Each row below holds a small network's activations on one input, seen along a few directions.
Each table varies a few parts of the input and shows all the possible inputs, shuffled.
Descriptions start from the smaller parts, as in this example, which fits no table here: one of 8 places around a ring, together with either a single point or (one of 2 separate values, together with one of 4 places along a line) or one of 11 places around a ring.
Shared parts are said once, and a part with two or three values counts as separate values.
In the rows, 128 means zero.

Other details of the inputs shift rows strongly along two fixed directions, in all tables alike. That doesn't count.

Rows:
R1: [ 80 143 125 223 106 145 146  65 174 111 166 128 134 137 123]
R2: [118  91 128 113 138 150 146 107 106 153 119 126 118 140  96]
R3: [ 97 128 139 210  64 118 155  81 179  85 148 138 140 137 124]
R4: [133 129 143 108 132 145 134 137 139 109 125 139 132 126 120]
R5: [110 196 112 224  95  75 122 103 176  97 169 128 147 134 175]
R6: [117 107 132 122 117 131 116 140 120 126 114 121 110 116 129]
R7: [139 149 137 111 131 130 116 160 132 115 132 126 129 116 145]
R8: [120 129 133 141 116 132 114 142 135 121 134 121 120 110 140]
R9: [133 148 121 124 148 135 120 131 130 138 135 124 134 130 133]
R10: [ 94 117 140 207  70 134 158  75 176  88 147 142 134 137 111]
R11: [123 114 136 109 157 171 141 107 123 138 127 135 137 142  92]
R12: [122 102 149 103 140 178 142 125 136 119 121 136 129 129  96]
R13: [ 87 128 118 223  83  99 148  69 161 113 156 132 130 148 126]
R14: [124 121 114 131 148 140 118 129 119 148 133 117 123 122 129]
R15: [165 168 118 119 122  66 121 146 122 123 129 134 155 143 159]
R16: [128 119 135 122 101 111 128 142 124 120 113 128 125 125 128]
R17: [130 115 122 120 130 116 135 120 113 146 122 126 123 139 117]
R18: [114  90 137 121 136 179 121 136 123 136 123 123 108 115 105]
R19: [112  89 119 120 149 155 130 111 110 155 120 118 106 129 104]
R20: [140 125 131 113 105 103 124 154 120 120 110 129 124 125 133]
R21: [133  87 143 106 121 167 147 123 127 123 113 137 128 135  91]
R22: [161 187 119 118 137  74 113 153 131 117 134 135 157 136 162]
R23: [171 176 111  84 153  76  99 182 101 147 122 117 135 106 184]
R24: [129 128 138 119 135 156 123 146 136 117 132 128 122 121 125]
R25: [143 158 122 122 106  69 100 169 123 112 118 123 118 109 175]
R26: [126 110 135 116 107 126 131 139 120 123 110 131 118 125 117]
R27: [157 169 121 133 115  68 127 133 131 121 133 133 152 142 156]
R28: [121 116 117 126 140 123 127 121 111 146 124 117 114 123 130]
R29: [151 140 128 110 131 106 135 128 117 134 124 132 146 142 131]
R30: [161 156 122  72 168 126 112 164 104 147 121 125 136 121 149]
R31: [134 138 130 116 149 138 131 120 130 132 130 135 142 141 114]
R32: [149 169 124 123 114  84  98 175 129 114 131 121 125 102 177]
R33: [125 125 117 128 137 112 125 124 114 143 125 122 116 120 141]
R34: [133 138 133 113 149 141 135 118 128 130 130 139 142 137 118]
R35: [119  91 129 113 138 151 146 106 107 153 118 130 118 138  98]
R36: [115  99 121 124 156 170 126 116 117 158 129 117 115 123 106]
R37: [117 105 142 111 142 187 130 133 131 125 130 130 115 121 103]
R38: [136 127 142 110 133 144 134 139 141 108 124 137 134 128 120]
R39: [109  80 134 118 128 164 123 131 117 134 110 124 101 121 103]
R40: [135 142 115 122 146 118 117 139 116 145 132 115 127 115 148]
R41: [133 129 109 123 139 101 115 137 111 142 124 118 119 126 146]
R42: [131  98 136 109 142 160 149 103 116 145 121 138 135 146  94]
Each input here is: one of 6 places around a ring, together with either one of 3 separate values or one of 4 places along a line.
Changing only the place on the ring of 6 turns R38 into R24. The same change can be made to R12. Which row results?
> R7
Changing only the place on the ring of 6 turns R2 into R11. The same change can be made to R17. Which row results?
> R31
Change only the choice among 3 separate values in R20. List by row number the other rows that result.
> R16, R26
A walk changes only the place on the ring of 6. It starts at R42 and steps to R35. List the rest of the walk in order.
> R33, R23, R30, R34

Rows:
R43: [100 110 138 163 100 144 137 111 149 109 133 129 115 120 121]
R44: [121 190 113 192  97  56 107 135 157 101 153 119 130 112 191]
R45: [128 115 123 105 146 137 118 141 109 144 118 120 113 120 127]
R46: [174 172 116  68 172  99 108 172 102 146 123 123 141 120 163]
R47: [111 126 135 163 115 147 139 103 154 111 142 137 136 139 112]
R48: [132 107 138  99 126 146 123 150 119 126 112 126 116 114 122]
R49: [101 107 122 169 109 127 137  96 136 128 132 126 117 133 117]
R50: [133 126 119 106 162 147 116 137 109 157 129 119 124 125 126]
R51: [137 117 115  98 157 125 131 124  97 162 118 122 126 136 119]
R52: [177 161 116  71 159  92 112 168  98 148 118 125 145 131 154]
R53: [130 110 138  97 135 153 121 154 121 126 116 124 113 110 125]
R54: [134  85 141  67 168 198 136 131 106 148 109 135 125 136  79]
R55: [165 180 125 104 128  69 116 162 126 114 126 133 149 129 168]
R56: [ 99 121 123 180 108 130 126 106 146 121 141 123 117 126 128]
R57: [107 130 124 166 134 142 143  85 143 131 148 130 133 139 118]
R58: [134 104 138  98 126 149 122 154 118 126 113 125 116 116 119]
R59: [102 131 117 181 123 129 132  92 141 135 149 123 128 135 127]
R60: [141 125 135  95 152 159 123 147 124 130 124 132 133 129 115]
R61: [164 183 125 103 132  76 114 165 127 113 128 132 147 126 169]
R62: [174 169 117  68 170 103 107 172 102 146 121 124 143 120 160]
R63: [105 120 143 159 102 146 141 110 154 103 135 135 124 127 116]
R64: [144 117 134  89 144 136 136 132 114 135 115 135 136 140 110]
R65: [136 120 117 100 158 133 125 129 100 160 121 122 127 131 122]
R66: [132 108 121 102 140 125 125 135 104 146 113 123 115 128 121]
R67: [106 121 143 162 102 155 134 118 159 100 138 133 125 124 116]
R68: [166 189 113 112 140  66 113 155 121 129 133 126 150 126 177]
R69: [103  76 148 140 106 179 151  99 139 119 122 138 120 139  77]
R70: [101 126 118 173 129 136 135  89 137 139 145 124 126 133 122]
R71: [106 125 142 166  95 140 139 110 158  99 136 136 128 127 121]
R72: [102 115 137 170  92 129 138 109 150 106 134 130 118 123 126]
R73: [126 119 124 112 145 142 112 144 116 140 123 119 114 115 130]
R74: [107 114 143 159  97 144 142 107 152 104 132 137 127 131 112]
R75: [147 114 134  90 140 139 133 137 115 135 114 136 138 141 107]
R76: [105 111 136 169  89 122 143 106 147 107 131 132 118 127 122]
R77: [101 118 122 179 105 126 129 103 143 122 139 124 118 129 126]
R78: [120  71 129  85 159 183 127 128  97 160 106 123 106 127  88]
R79: [143 126 123  94 162 138 133 125 107 152 124 128 134 137 119]
R80: [145 116 134  89 142 137 135 133 115 134 113 136 138 140 108]
R81: [139 158 136 127 110 108 118 156 144 101 129 131 134 115 154]
R82: [139 117 115 103 151 125 128 128  99 161 119 122 128 138 119]
R83: [172 203 110 112 123  37  83 198 120 118 129 115 135 105 210]
R84: [109 119 141 164  91 127 146 103 152 102 132 138 128 135 116]
R85: [134 169 133 170  73  63 130 131 157  86 136 137 143 128 163]
R86: [107 108 136 170  84 124 140 111 148 106 131 131 120 128 120]
R87: [100 127 118 172 132 135 136  88 136 140 147 123 124 133 123]
R88: [123 173 113 181  95  57 117 127 145 108 144 122 129 121 178]
R89: [102 106 122 170 107 129 135 100 137 128 133 125 117 134 116]
R90: [123  89 125  80 187 194 127 124  94 175 119 120 112 127  92]
R91: [171 160 109  74 157  83 105 172  91 157 116 118 136 126 162]
R92: [110 135 123 175 124 135 139  90 148 127 150 130 137 140 123]
R93: [131 109 138 102 128 154 118 157 124 123 117 123 115 111 123]
R94: [144 122 123  92 160 142 132 127 107 152 121 129 136 136 116]
R95: [145 117 135  89 145 149 129 141 116 134 117 134 136 137 109]
R96: [130 108 138  98 132 155 120 154 122 125 115 124 114 110 123]
R97: [108 137 134 170 118 145 137 103 160 107 147 135 136 132 122]
R98: [135 123 116 101 160 131 126 127 100 160 123 121 125 131 124]
R99: [125  67 143  84 137 187 132 140 107 140 104 128 109 123  86]
R100: [135 154 117 138 119  86 110 147 127 124 129 120 125 116 163]
R101: [161 186 125 107 136  83 111 168 132 112 132 130 146 121 172]
R102: [126  62 142  78 137 180 138 135 103 143  99 130 109 125  83]
R103: [103 122 142 159 107 155 137 113 157 102 138 133 122 123 117]
R104: [142 166 119 137 139 107 119 135 135 128 143 126 143 127 153]
R105: [146 158 116 133 129  83 131 122 126 132 133 129 147 139 149]
R106: [110 123 135 160 115 142 143  96 151 113 138 138 137 141 110]
R107: [139 111 143  90 129 155 126 154 121 123 113 132 125 123 112]
R108: [109 121 142 167  89 136 139 111 156  99 135 136 129 132 117]
R109: [107 117 143 158  99 142 143 107 151 104 133 137 126 131 114]
R110: [113 121 122 166 122 131 148  84 139 134 142 131 137 148 111]
R111: [151 201 109 163 109  31 126 126 140 114 146 128 155 136 187]
R112: [132 129 119 108 162 142 118 133 110 155 129 120 125 123 129]
R113: [133 105 138 101 122 139 126 147 118 126 111 128 118 118 121]
R114: [104 119 116 171 123 123 143  83 132 142 139 126 128 141 117]
Describe the family of inputs behind these rows.
> one of 3 separate values, together with one of 4 places along a line, together with one of 6 places around a ring
Changing only the choice among 3 separate values turns R53 into R96. The same change can be made to R57. Which row results?
> R68
Changing only the choice among 3 separate values turns R88 into R78. The same change can be made to R98. Which row results?
> R65
Change only the place on the ring of 6 in R48. List by row number the other rows that result.
> R54, R68, R70, R71, R100
A walk changes only the place on the ring of 6. It starts at R107 and steps to R58. List the rest of the walk in order.
> R56, R59, R92, R47
Change only the choice among 3 separate values in R89. List by row number the other rows that result.
> R49, R66
A walk changes only the place on the line of 4. It starts at R101 and steps to R61. List the rest of the walk in order.
> R55, R64
